A small network was shown many inputs. Here are its activations along a few directions, one row for each input.
In each table, some parts of the input vary, and every possible input appears once, in random order.
Descriptions start from the smaller parts, as in this example, which fits no table here: ring(8) and (point or (values(2) and line(4)) or line(9)).
Shared parts are said once, and a part with two or three values counts as separate values.

Rows:
r1: [  3.6 -15.6  21.2 -32.9   3.4  35.7   2.2  -3.7 -12.5  -1.3 -11.3 -20.0
   9.1  -5.0]
r2: [-10.1 -13.4  29.1 -27.9  11.0  -2.1   3.2   2.9 -14.8   2.3 -19.6 -42.4
  19.1 -11.7]
r3: [-16.5 -50.8  39.3 -41.9   1.4  10.0   9.5   9.8 -29.2 -26.1 -37.8 -74.7
  -3.3  -9.1]
r4: [  8.5  -4.6 -15.2   2.5  -0.3 -30.0  -8.8 -21.1   6.1   3.4  -3.9  -4.9
 -10.0   5.6]
r5: [ 34.0 -46.6 -14.7   1.4 -44.1  27.3 -16.8  30.4  -0.3  -7.7  13.1  32.1
 -45.3 -22.8]
r6: [-3.7 48.5  6.6 26.7 11.4 20.9 13.8 -9.0 11.2 12.2  4.4 15.9 24.6 38.2]
r7: [ 31.8 -29.5 -27.1  33.9 -42.0  26.1 -10.7  21.6  20.1  -9.7  15.6  38.2
 -36.1   6.5]
r8: [-33.6  50.1  -9.8  19.5  25.2 -45.5   8.4   1.7   7.7  30.9  26.4  23.9
  37.1 -11.3]
r9: [ 12.6  11.1 -28.8  47.4 -25.7  15.9  -5.6  35.3  32.6 -11.4  51.4  91.6
   6.1 -11.8]
r10: [-14.3  38.9 -13.3  26.0  21.2 -47.6   4.3  -5.7   2.3  22.7   3.6   1.0
  20.3  25.7]
r11: [ 16.3   5.6 -10.9   4.1   3.4  16.9  -8.7 -23.6   6.2  -6.2  -3.1   0.9
  -9.9  11.1]
r12: [  8.3 -54.6   9.5 -47.2  -7.8  33.3  -9.4  -4.3 -24.3 -31.3 -28.8 -39.0
 -41.2 -14.3]
r13: [ -2.4 -21.5   1.1 -30.2   4.8 -36.4   3.6  -2.2 -17.5   7.8 -18.5 -33.4
   5.8 -22.1]
r14: [-21.6  64.2  12.2  18.6  10.4  22.3  17.6  -2.7  15.6  18.5  27.9  39.9
  42.7   0.4]
r15: [-40.1  64.0  19.0  22.1  20.8 -13.7  10.3   4.0  11.8  29.2  18.8  16.5
  48.5  -3.7]
r16: [ 12.0 -26.9  -6.8 -32.7  -4.2 -26.4 -11.4 -10.4  -5.7  -0.4  -9.0 -11.8
 -14.9 -24.3]
r17: [-14.1  10.1  22.7   8.2  13.4  -6.9   5.5  -9.3  -5.9   8.8 -16.9 -31.7
  22.8  18.0]
r18: [ -6.5   1.2  -6.1   4.9   8.5 -40.9   4.1 -13.5  -7.9  13.6 -13.7 -24.2
  10.4   8.3]
r19: [ 12.1  44.5 -17.9  28.1  13.5   7.3  -1.8 -14.6  18.1   0.4  13.5  25.6
   3.8  26.8]
r20: [ -8.3 -57.9  12.7 -44.8  -6.2 -26.7  10.6   4.2 -31.6 -19.3 -39.3 -64.7
 -16.9 -20.0]
r21: [-15.2  42.9 -17.2  18.4  18.7 -36.7  -2.3  -4.1  19.1  16.3  38.6  44.7
  20.6 -14.5]
r22: [  4.0 -62.7   5.6 -46.2 -13.9 -15.4  -4.3  -4.4 -21.6 -24.1 -31.8 -42.9
 -40.2 -21.8]
r23: [ 27.5   2.7 -37.4  52.9 -27.9  18.0  -5.1  30.0  36.6 -11.3  27.7  61.8
 -14.9  24.5]
r24: [  2.2  32.0 -22.4  24.8  13.6 -37.2  -5.6 -11.2  16.5  10.4  13.7  18.8
   2.9  23.0]
r25: [ 24.2 -77.2   0.6  -8.8 -46.0  39.6 -11.3  34.6 -19.9 -20.1 -11.0   1.6
 -78.0 -21.4]
r26: [-20.9  49.7  15.5  29.6  20.6 -15.4   6.8  -3.2   5.0  20.2  -2.9  -5.2
  31.8  33.4]
r27: [ -5.1 -53.4  31.6 -47.6  -4.6  48.0   6.1   4.0 -28.2 -26.4 -29.9 -52.8
 -16.2  -1.5]
r28: [ 18.4 -17.7  -2.1 -33.1   0.5  20.8 -14.2 -11.7  -7.5  -9.3  -7.1  -7.0
 -14.6 -18.4]
r29: [  1.0   8.2  13.9   3.8   5.2  31.0   7.9 -15.8  -0.8   3.3  -9.1  -9.8
  13.3  23.7]
r30: [ -4.2  58.7 -10.9  20.3  15.6   7.7   1.9  -8.3  19.1   4.7  38.8  51.8
  22.7 -11.5]
- The inputs of r6 and r29 match in every part but one. If r10 is changed in the same way as r6 into r29, which row does it become? => r18
- What is each input in this table made of? => line(5) and (point or ring(5))
- Start at r28 and move only the ring(5) part, one step at a time. The first step leads to r1. Which rows follow, in order? => r2, r13, r16
- Change only the line(5) part in r22. List by row number the other rows that result. => r4, r16, r21, r24
- Which other rows agree with r12 in the line(5) part? List them by row number. => r3, r20, r22, r25, r27

Rows:
r31: [-21.4   2.1  23.5 -42.9  24.3   0.0  24.0 -35.6 -28.1   6.5 -44.2 -79.8
  26.9   7.7]
r32: [ 27.7 -18.8  20.5  17.6 -29.8  81.1 -10.5  11.6   4.3 -10.1   4.7   8.6
 -40.9  13.8]
r33: [-14.3 -23.6  34.7 -22.7   7.1   8.6  29.9 -12.6 -23.7 -14.4 -55.6 -67.2
   0.6  37.7]
r34: [-16.9   0.4  21.9 -32.8  21.3 -58.2   0.2 -11.7 -34.6  19.8 -26.3 -49.3
   6.6 -34.0]
r35: [ -0.2  52.5 -21.7  69.8  10.5 -26.0  -3.5 -16.2  28.9  18.5  14.5  38.4
  33.6  38.9]
r36: [-10.8  32.0  31.4 -21.8  21.2  70.4  11.4   6.0   3.1  -1.1   7.7 -11.9
  56.7  -1.1]
r37: [ 22.0 -56.8   5.2  -7.4 -11.0  16.0  -8.5  -6.4  -9.7 -36.7 -34.4 -56.4
 -60.6  27.8]
r38: [ -4.8 -30.8  -8.1   4.2 -37.4   6.4  13.7  33.5   3.4  -7.7  36.8  48.8
  -1.6 -45.5]
r39: [-31.3  31.9  36.5 -31.3  35.4  35.3   5.5  -9.1   2.8  -5.6  30.8  14.3
  47.7 -29.5]
r40: [  5.9  -1.9  24.1  16.7 -19.2  80.2  -4.9  19.9  -5.1  -3.1  -7.2  -0.5
  -3.7  27.3]
r41: [  9.1 -72.2  -8.8 -20.9 -23.8 -59.8  -6.7  19.1 -14.9  -7.3  -4.7 -28.8
 -16.0 -26.4]
r42: [ 41.8 -75.0 -33.6 -24.7 -13.8 -35.3 -21.3  12.3  -7.6 -22.3 -21.8 -20.9
 -48.8 -23.5]
r43: [  6.8  69.5 -33.4  45.2  16.0 -47.4   6.1  -7.5  28.2  24.0  24.8  47.2
   9.4  34.6]
r44: [ -1.7  53.0 -26.5  64.9  24.1 -26.5  -1.6 -17.7  41.2  34.0  20.7  36.9
  17.8  42.7]
r45: [ 32.2 -32.7 -30.2   1.4 -35.0  30.3   0.1  20.6   8.8  -8.8  18.4  51.3
 -36.2 -44.1]
r46: [-19.7 -31.2  -2.0 -36.9  -1.8 -79.9 -17.7  17.6 -15.4  26.9  -7.1 -27.8
  -7.9 -52.9]
r47: [-44.8   8.1  -5.7 -13.1  -4.7 -16.1   2.3  40.0   8.2   1.7  38.8  52.0
   4.1 -67.3]
r48: [-25.5  36.3  23.0  -8.7  17.5  10.0   8.3  17.8  -8.4  -9.1  26.8  24.8
  26.9 -48.4]
r49: [ -3.4   9.9  49.5   0.4  -0.3  75.6  15.6  23.9  -2.9  -0.6 -13.1   2.1
  29.2  29.3]
r50: [ -5.9  60.7 -21.6  58.6  10.9 -31.8  -8.6 -12.6  28.6   9.7  20.8  39.8
  34.1  24.6]
r51: [ 39.6 -33.7 -17.4 -12.6 -44.1  63.1 -16.2  -2.5   3.1 -17.2   9.9  45.0
 -50.0 -12.6]
r52: [  7.2  74.1 -27.0  40.2   3.9 -43.3   1.3 -17.9  42.4  15.5  26.0  35.1
  29.4  28.2]
r53: [ 41.3 -76.4 -26.5 -36.6 -19.2  -1.4 -30.4 -10.7 -11.6 -40.0 -30.6 -21.6
 -62.4   5.9]
r54: [-31.2   2.3  32.4 -52.5  33.5 -31.8   5.8 -46.1 -28.9  22.4 -25.1 -56.7
  24.1 -18.7]
r55: [  1.2  60.0 -45.1  54.8  20.6 -33.3   2.2  -6.6   8.2  30.1  35.7  46.1
   9.7  48.7]
r56: [ -2.8 -39.7   4.8  -8.6  -6.5  13.7   3.7  -9.0 -20.3 -25.1 -46.4 -69.6
 -28.6  36.9]
- What is each input in this table made of? => ring(6) or (values(2) and ring(10))
- What sort of input is r48? => values(2) and ring(10)
- Change only the values(2) part in r42. List by row number the other rows that result. => r45
- Start at r35 and move only the ring(6) part, one step at a time. The first step leads to r44. Which rows follow, in order? => r55, r43, r52, r50

Rows:
r57: [-13.9  50.8  -2.7  11.7  23.7 -14.6   3.9 -13.6  12.6  14.1  18.4  19.9
  33.8   2.4]
r58: [  5.3  -1.9 -12.6   8.0 -10.4   5.0  -1.8  13.3  10.8  -7.1  19.5  31.4
  -1.8 -13.4]
r59: [-1.7 31.0  0.8 26.4 -0.3 16.6  1.9  3.4 10.6 13.6 15.2 27.3  9.2 11.7]
r60: [-11.3  17.1   3.4  14.4   8.9 -17.0   7.5  -0.1   2.2   8.6  -3.3  -7.9
  17.7  16.2]
r61: [ -8.5  50.5  -0.6  20.5  20.7   0.8   6.6 -15.8  14.6  11.8  12.1  15.5
  33.2  21.9]
r62: [-17.1  15.8   0.7   5.8  11.1 -33.4   4.9   1.0   0.6  11.7   3.6  -3.1
  19.0  -3.7]
r63: [ 10.6  -0.9  -8.4  17.6 -12.2  20.9  -1.6  12.3  13.4 -10.1  13.2  26.3
  -3.3   6.4]
r64: [  7.6 -87.8  25.6 -71.0 -15.5  15.1  -4.3   2.4 -39.8 -25.5 -45.3 -71.7
 -37.8 -32.6]
r65: [ 16.2  -8.9 -14.9  10.4  -6.7  -4.5  -7.3  -5.2   3.6  -2.4  -4.7   0.9
 -19.2  14.9]
r66: [  8.9 -85.2  28.7 -61.6 -15.5  30.3  -1.6   0.6 -38.8 -31.8 -51.4 -77.1
 -42.4 -12.8]
r67: [ 11.1 -10.1 -17.8   0.7  -5.9 -20.6  -8.2  -3.9   1.8   0.8   1.2   6.2
 -18.2  -4.9]
r68: [-7.2 29.7 -2.2 17.1  2.2  1.4  0.2  5.5  8.4 16.3 21.6 32.1  9.8 -6.2]
- What is each input in this table made of? => values(2) and (point or ring(5))
- The inputs of r64 and r66 match in every part but the values(2) part. If r57 is changed in the same way as r64 into r66, which row does it become? => r61
